A small network was shown many inputs. Here are its activations along a few directions, one row for each input.
Each table varies a few parts of the input and shows all the possible inputs, shuffled.
A made-up example of a description, with smaller parts first: ring(5) and (point or ring(9) or (values(3) and line(4))).
Shared parts are said once, and a part with two or three values counts as separate values.
In the rows, zero is written as 128.

Other details of the inputs shift rows strongly along two fixed directions, in all tables alike. That doesn't count.
These rows show it; all are for the same input, with only those details redrawn:
[142  67 111 155 159 159 134 134 158 108 164]
[143 129 103 149 145  97 217 151 172 145 113]
[146  36 109 163 172 184 110 127 168  93 190]
[110 194 133 114  87  71 176 155  68 163  52]
[117 142 130 126 109 113 137 144  85 137  96]
[113  99 139 129 114 159  69 130  66 110 131]
[144 150 100 147 142  77 245 157 178 157  96]
[111 105 140 126 110 154  71 131  61 113 125]

A family of inputs:
row 1: [119 157 141 112  89 124 103 150  58 131  86]
row 2: [112 186 153  81  89  90 107 110  79 167 103]
row 3: [157 122 102 146 151 120 200 135 181 128 125]
row 4: [131 153 121 129 145  70 194 121 205 140 132]
row 5: [131 118 132 121 118 162  61 133  73 106 117]
row 6: [161  48 113 155 168 194 105 112 180  91 182]
row 7: [164 122 105 143 146 130 179 138 182 130 121]
row 8: [141  97 130 126 126 168  86 126 120 113 129]
row 9: [116 178 160 114  98 119 121 134  66 146  69]
row 10: [150 178 120 129 142  67 225 127 202 184 126]
row 11: [130 150 139 112 102 139  80 137  67 127  86]
row 12: [104 179  99 133 130  61 234 133 195 169 118]
row 13: [145  75 122 131 164 150 112 110 180 119 212]
row 14: [126 194 128 112  96  81 164 169  84 155  54]
row 15: [146 129 111 143 139 111 199 150 166 135 117]
row 16: [117 143 117 145 141 120 169 111 205 147 150]
row 17: [122  90 119 149 166 113 136 120 188 105 190]
row 18: [118  87 107 141 157 164 112  94 193 103 199]
row 19: [109 182 140 111 102  84 166 150  70 152  63]
row 20: [123 127 153 129 105 160  73 124  74 124 110]
row 21: [123 145 104 134 142 111 184 107 212 142 148]
row 22: [159  50 121 149 178 195 108 110 179  87 182]
row 23: [128 151 146 125 106 142  82 143  74 135  87]
row 24: [115 168 147  90 100 107  90 106  72 146 129]
row 25: [134  86 149 138 121 198  31 122  86 101 144]
row 26: [115 138 135 120 107 129  85 152  57 129  94]
row 27: [102 175 153 104  99  92  94 110  89 126 114]
row 28: [153 143 116 121 148  98 179 111 191 155 154]
row 29: [120 151 142 116 114 119 139 143  89 129  96]
row 30: [134  78 139 122 129 193  27 123  92  99 139]
row 31: [111 184 104 127 126  66 234 134 200 164 118]
row 32: [102 131 150 113 116 127  54 102  88  97 155]
row 33: [161 121 101 144 149 127 182 140 175 125 125]
row 34: [141  51 117 140 175 161  96 105 180 114 227]
row 35: [136 140 133 118 131 122 162 129 136 137  96]
row 36: [110 133 139 122 102 130 100 138  60 128 102]
row 37: [117 183 129 117  92  85 158 160  73 155  62]
row 38: [120 126 147 111 100 152  78 120  73 123 102]
row 39: [135  96 133 154 164 134 120 109 200 108 187]
row 40: [117 136 149 109 110 150  81 120  56 110 107]
row 41: [128  76 126 145 165 137 109 115 188  89 205]
row 42: [ 89  99 144 110 113 182  23  84 108 107 171]
Describe the family of inputs behind these rows.
> line(6) and (values(3) or line(4))
The inputs of row 5 and row 14 match in every part but the line(6) part. If row 32 is changed in the same way as row 5 into row 14, which row does it become?
> row 41
The inputs of row 34 and row 28 match in every part but the line(6) part. If row 37 is changed in the same way as row 34 into row 28, which row does it become?
> row 7
Start at row 35 and move only the line(4) part, one step at a time. The first step leads to row 38. Which rows follow, in order?
> row 8, row 30
Change only the values(3) part in row 31. List by row number the other rows that result.
> row 13, row 41
Start at row 9 and move only the line(4) part, one step at a time. The first step leads to row 20. Which rows follow, in order?
> row 25, row 23
